These are the activations of a small neural network, seen along a few directions. Each row is one input.
Each table varies a few parts of the input and shows all the possible inputs, shuffled.
Descriptions start from the smaller parts, as in this example, which fits no table here: ring(5) and (point or line(9) or (values(3) and line(6))).
Shared parts are said once, and a part with two or three values counts as separate values.

Rows:
r1: [ 28  50 -30 -17 -52   3 -30 -25  16   3 -22]
r2: [ 27  16   3 -15  65 -65 -58  -6  15 -18  14]
r3: [ 21 -18  49  15  49 -15  45 -15  15 -77  32]
r4: [-32  18 -16  23  23  -2  24  21 -19  39 -31]
r5: [ -3 -46 -12 -25 -16  33  56  17 -10 -17  12]
r6: [ -3  14 -14  -2 -20   7 -19   3  26  31 -35]
r7: [  0 -22  53  38  52 -38  16 -20  13 -45  18]
r8: [ 20 -24  20 -33 -11  36  57   4   4   4  -9]
r9: [ 29  54 -11  39  28 -35 -32 -10  57 -54  37]
r10: [ -5  -2  21  -2 -40 -22  -6  -7 -12  25 -34]
r11: [ 52  45 -25 -21  55 -56 -56 -10  31 -27  35]
r12: [  7 -31  20  19 -51   0 -32   7 -28  15 -11]
r13: [  0   8  -5 -15  31  40  78  23 -29  -1 -12]
r14: [  4  24  -2 -10 -44  -9 -30  -9   2  12 -39]
r15: [ -2  18 -76   2 -33  16 -18  -2  24   2   5]
r16: [-56 -19  16  -3   4  34  20   5 -20  18  30]
r17: [ 40  20 -34   4 -62  28 -56 -12   2  -7   3]
r18: [-23   3  -2   9  31  14  49  19 -28  28 -24]
r19: [  4 -18  37 -17 -34  -7  20  -7 -21  14 -24]
r20: [-23  43 -37  17  21  10   3  20  -7  29 -33]
r21: [ 29 -15  34 -41 -37  17  48  -5 -20 -13 -10]
r22: [ 16 -48  36   4 -45  15  -5   7 -36   3  -1]
r23: [  4  24  18  45  39 -43 -34  -5  39 -44  16]
r24: [-26  -7 -45   7 -25   5 -19  14  11  12 -12]
r25: [-58  21 -18   5  -6  31 -27   8   1  18  21]
r26: [-66  -3   1  11  -4  18  -6   6 -12  29  22]
r27: [ 16  -6  -4  10 -54  15 -56   4 -12   3 -15]
r28: [-26 -46  -6  -2 -14   9  28  15 -10  12  -2]
r29: [-12 -11   8   6 -16  -5   4   5  12  43 -31]
r30: [ 40 -46  32 -20 -47  40  22  10 -35 -25  14]
r31: [ -5  -7  38  52  45 -52 -10 -15  22 -33  12]
r32: [-33 -17  13 -26   3  59  49   9 -20 -10  45]
r33: [ 45 -26  32 -45  76 -35  23 -16 -12 -52  29]
r34: [-34 -31 -23  13 -22  -7   3  16  -3  23 -10]
r35: [ 22 -31  37 -19  77 -59  -7 -21 -13 -19  17]
r36: [  1  69 -66  13  14  21   5   5   4  20 -16]
r37: [ 17 -16  23  -5  71 -74 -33 -17  -3  -5  10]
r38: [ 21  40 -42  -7 -28  19 -18 -13  39  22 -17]
r39: [ -4 -27  24  -9  -9  11  29   3   4  33 -22]
r40: [-32  48 -47   0 -13  42 -26  -6  14  10  40]
Changing only one part turns r28 into r15. The same change can be made to r19. Which row results?
Answer: r1
Changing only one part turns r9 into r31. The same change can be made to r40. Which row results?
Answer: r26
Describe the family of inputs behind these rows.
Answer: line(5) and (values(2) or line(6))
Which other rows does r12 become when the line(6) part takes its other values? List them by row number.
Answer: r4, r10, r26, r29, r34
Which other rows does r27 become when the line(5) part takes its other values? List them by row number.
Answer: r12, r17, r22, r30
Which other rows does r11 become when the line(5) part takes its other values? List them by row number.
Answer: r2, r33, r35, r37

Rows:
r41: [ 20 -17  13  22  41 -50  -2 -11  11 -10  -4]
r42: [ -1   1  23   9  45 -49  -9  -9 -13  -9   1]
r43: [ -6   6  32  19  37 -40  -7  -4  -8 -22   9]
r44: [  7 -10   4 -21 -86  43   9  13 -22  29 -45]
r45: [  2   1  34  15  31  -9  -9  -8  21 -36  23]
r46: [-14  55 -68  11 -34  -6 -57  -5  39   3 -40]
r47: [ -5   6  25  15  26 -25  -4 -10  -3 -42  27]
r48: [-49 -30 -31  -4 -44  52   5   4 -28  42  -2]
r49: [ 21   3  22  -7  32  -6  -7 -10  19 -38  30]
r50: [-31  42 -27  -3 -32  46  51  -1   5  46 -18]
r51: [ 19   6   7 -29  40 -30  -5  -8  -8 -27  23]
r52: [  0   0  41  20  41 -24 -12  -2  17 -16   6]
r53: [ 14 -12  21  33  33 -41   0  -6  17 -24   5]
r54: [ 38 -12  -3 -16  37 -30   2 -11  16 -30  18]
r55: [ 24   1  16 -29  45 -14 -10  -6  16 -21  20]
r56: [ 15   0  19 -15  52 -30 -12  -5  11  -4   3]
r57: [ 12  59 -54  23 -30   7 -77   5  14  35  15]
r58: [-25 -19  -6 -20 -88  34   9  16  -6  46 -19]
r59: [  9   6  11 -16  48 -46  -7  -7 -13 -10   5]
r60: [-28  -9 -30  -2 -33  58  25  31 -25  30 -16]
r61: [-22 -19  -5 -13 -83  38  10  16 -14  37 -22]
r62: [ 29 -12   0  -2  44 -47  -1 -10  11 -12   1]
r63: [-44 -25 -20 -11 -65  44   9  12 -10  45  -3]
r64: [ 35  -9   3   5  23 -22   5 -14  18 -46  29]
r65: [-38 -18 -28  -8 -33  62   9  11 -30  36  -8]
r66: [  5  -5  32   9  49 -33 -14  -6  11  -3  -2]
r67: [-15  -5 -29   0 -38  53  41  55 -24  21 -29]
r68: [ 27  -5   3  -7 -81  57   9 -14 -37  27 -40]
r69: [ 15   8  13  -8  26 -22  -2 -11  -5 -44  33]
r70: [ 16 -11  14  28  23 -26   3 -12  21 -43  22]
r71: [-32  26 -31   1 -26  56  47   8  -2  39 -22]
Describe the family of inputs behind these rows.
Answer: values(2) or line(11) or (values(3) and ring(6))

Rows:
r72: [ 15 -29  44  -7 -12   2  38   3 -11 -10 -18]
r73: [ 26  28   5 -12   1 -18 -46 -15   7  -6   6]
r74: [-43 -24   8  28  47 -22  -6  12  -4  10   9]
r75: [ 15 -14  29 -32  -1  24  29  -5 -27  -9   9]
r76: [-22  28   0  -2  61  -9  11   0  -1   0  22]
r77: [ 40 -15  -7 -25 -11  31  39   3  -6 -36  20]
r78: [ 27  13  15  21 -10 -39 -35 -18  13  -8 -25]
r79: [-20  14 -53 -20 -43  28  12  21 -17  77 -63]
r80: [-11 -65  38  -8 -22   0  15   1 -23   7   3]
r81: [-17  13  13  30  52 -28  21   2  12   3  -8]
r82: [-53  23 -41  19 -84  84   1  15  -2  33   2]
r83: [  0 -21  13  18 -22 -42 -58  -5  -2   2  -4]
r84: [ 49  24 -29  -9  -7 -10 -40 -13  35 -30  16]
r85: [ -6  25 -35   0  51  -3  17   0  24 -33  30]
Describe the family of inputs behind these rows.
Answer: values(2) or (values(3) and line(4))
A walk changes only the line(4) part. It starts at r83 and steps to r78. List the rest of the walk in order.
Answer: r73, r84

Rows:
r86: [-31  31  -8  19  94 -15  26   3  17 -16  28]
r87: [ 46   1  37  10  88 -77 -17 -23  27 -69  36]
r88: [-39  -8 -39  -8 -85  79  25  24 -20  53 -24]
r89: [-27  51 -76   5 -49  43 -22  13   8  49 -26]
r90: [-37  68 -63  29  22  -3 -41   6  26  27  -1]
r91: [-44 -21  18  -5  60  11  65  13 -18   7  16]
r92: [ 32 -31  19 -24 -96  30 -14  -6 -20   4 -16]
r93: [-47 -40  12  -9 -26  57  79  25 -36  35 -19]
r94: [ 36 -51  68 -15  62 -48  21 -12 -13 -52  27]
r95: [ 37  39 -13  23  19 -67 -88 -24  43 -25   6]
r96: [ 45  29 -21  -5 -59 -15 -69 -16  22   3 -20]
r97: [ 30 -67  67 -20 -31   6  35  -2 -35 -15  -8]
Changing only one part turns r88 into r90. The same change can be made to r92. Which row results?
Answer: r95
Describe the family of inputs behind these rows.
Answer: values(2) and ring(6)
Which other rows does r94 become when the values(2) part takes its other values? List them by row number.
Answer: r91

Rows:
r98: [  5  34 -21   3 -13 -12 -24  -3   4  21 -27]
r99: [ -3 -13  24 -14 -16   9  31  -7  -9  -9  -1]
r100: [ 31   1  35  10  85 -64 -17 -18  23 -48  32]
r101: [ -1  17 -24  15 -33  -9 -45  -6  14  -2   0]
r102: [ -7  32 -33  -2   0  30  -3   4  10   6  11]
r103: [-24 -21  12 -11   3  11   6   7 -19  21   6]
r104: [ -1  15 -19  16 -31  -1 -48  -5  21   4   3]
r105: [-11 -17  20  16  -6  22  23  12 -15   7  -5]
r106: [ -7  34 -38  -3  -3  22   0   4   3   0   8]
r107: [-24 -19   6 -12   1   5   9   5 -26  14   3]
r108: [ -2 -15  31 -13 -15  16  29  -6  -1  -2   2]
r109: [  5  31 -16   3 -10  -4 -28  -2  11  27 -25]
r110: [ 30   3  31   9  83 -71 -15 -18  16 -56  28]
r111: [ 27 -27   9 -19 -20  15   9   4 -10  -1  -3]
r112: [-11 -14  14  16  -7  15  26  11 -22   0  -8]
r113: [ 26 -24   3 -20 -22   8  11   2 -17  -8  -6]
r114: [-17  -8 -19   3   1  -1  21   8   5   9 -11]
r115: [-17 -10 -14   4   4   7  17   9  12  15  -8]
Describe the family of inputs behind these rows.
Answer: values(2) and (point or line(8))
Changing only the values(2) part turns r114 into r115. The same change can be made to r99. Which row results?
Answer: r108
Which other rows does r110 become when the values(2) part takes its other values? List them by row number.
Answer: r100

Rows:
r116: [ -3  14 -36  24 -17  -9 -16   3  30  18 -27]
r117: [ 12  24   5   9  23 -26 -20 -10  25 -35  17]
r118: [  4  11 -41 -25 -42  25 -35   2  14  13   6]
r119: [-61   8 -31 -13  10  16  75  29 -19   5   9]
r120: [  5  18  -4 -43 -14  79  49  -5   0  19   6]
r121: [  1   9 -18 -18 -72  31 -22 -13  -1 -16  11]
r122: [  0   7 -54  -7 -32   6 -23   6  28  25 -12]
r123: [ 23 -33  22 -10  18 -25  26 -33 -14 -22  -8]
r124: [-38 -50   2  -6 -13  17   4  12 -29  52  -5]
r125: [-12 -24  11  -6 -35  25  16  27 -34  31 -17]
r126: [ 26  13 -12   0  30 -36 -14 -35 -10 -19   7]
r127: [-11 -36  26  15  34   4  13   4   3 -33  25]
r128: [-38 -19   9   8  -8  -3 -14  -9 -19  40 -11]
r129: [ 36  26  10  -1  24 -41 -14  -8  12  -4  30]
r130: [  8 -23  39   1  11 -15  19  -8  23 -39   1]
r131: [ 25 -22  28 -33  26 -22   4  11 -10 -16 -28]
r132: [-44  31  32  15  -4 -16 -32  -9  -1  22 -15]
r133: [ 14  -1  -1   4 -70  37  -2   3 -19  -6 -15]
r134: [-14  44 -40  19  29  41  26   6   3  19 -16]
r135: [ -5  10  -7  24  46  -8 -25   1   6 -31  38]
r136: [ 33 -19  44 -10  13 -30  26  -7   8  -7  15]
r137: [ 17 -15   6  17 -63  32  19  19 -31  16 -25]
r138: [-15  22  -9  37  -3 -22 -17   2  27  24 -36]
r139: [  2 -33  30   7  29  -6  16   3   5 -24  24]
r140: [  7  14  -4  15  41 -18 -24   1   9 -21  38]
r141: [ 28  23  -5 -23  38 -33 -35   8  -6 -12 -11]
Describe the family of inputs behind these rows.
Answer: values(3) or ring(11) or (values(2) and line(6))
Which other rows does r140 become when the values(2) part takes its other values? List them by row number.
Answer: r139
Which other rows belong to the same alternative as r134? List them by row number.
Answer: r119, r120

Rows:
r142: [-18 -44  20 -17 -59  53  58  17 -39  35 -30]
r143: [ 32 -33  61  -5  77 -59   3 -18   2 -59  40]
r144: [-40   2 -30  -2 -31  48  15  16 -12  32  -1]
r145: [ 10  27 -29   8 -54  15 -37  -4  16   9 -12]
r146: [ 16  27 -37  -4 -52  18 -40  -4  12   7  -5]
r147: [-46   1 -21  10 -34  45  18  17 -10  33  -8]
r148: [-13 -44  12 -30 -57  56  54  17 -40  33 -24]
r149: [  0  32 -19  20  12 -35 -46  -6  22  11 -13]
r150: [ 27 -37  67  10  75 -62   7 -16   4 -59  32]
r151: [ 11  17   5   8  52 -25  11  -6  17 -26  11]
r152: [ 17  19  -1  -5  55 -21   7  -7  13 -27  18]
r153: [  6  34 -26   7  15 -32 -49  -7  17   9  -6]
Describe the family of inputs behind these rows.
Answer: values(2) and line(6)
Changing only the values(2) part turns r149 into r153. The same change can be made to r147. Which row results?
Answer: r144
Which other rows does r143 become when the values(2) part takes its other values? List them by row number.
Answer: r150
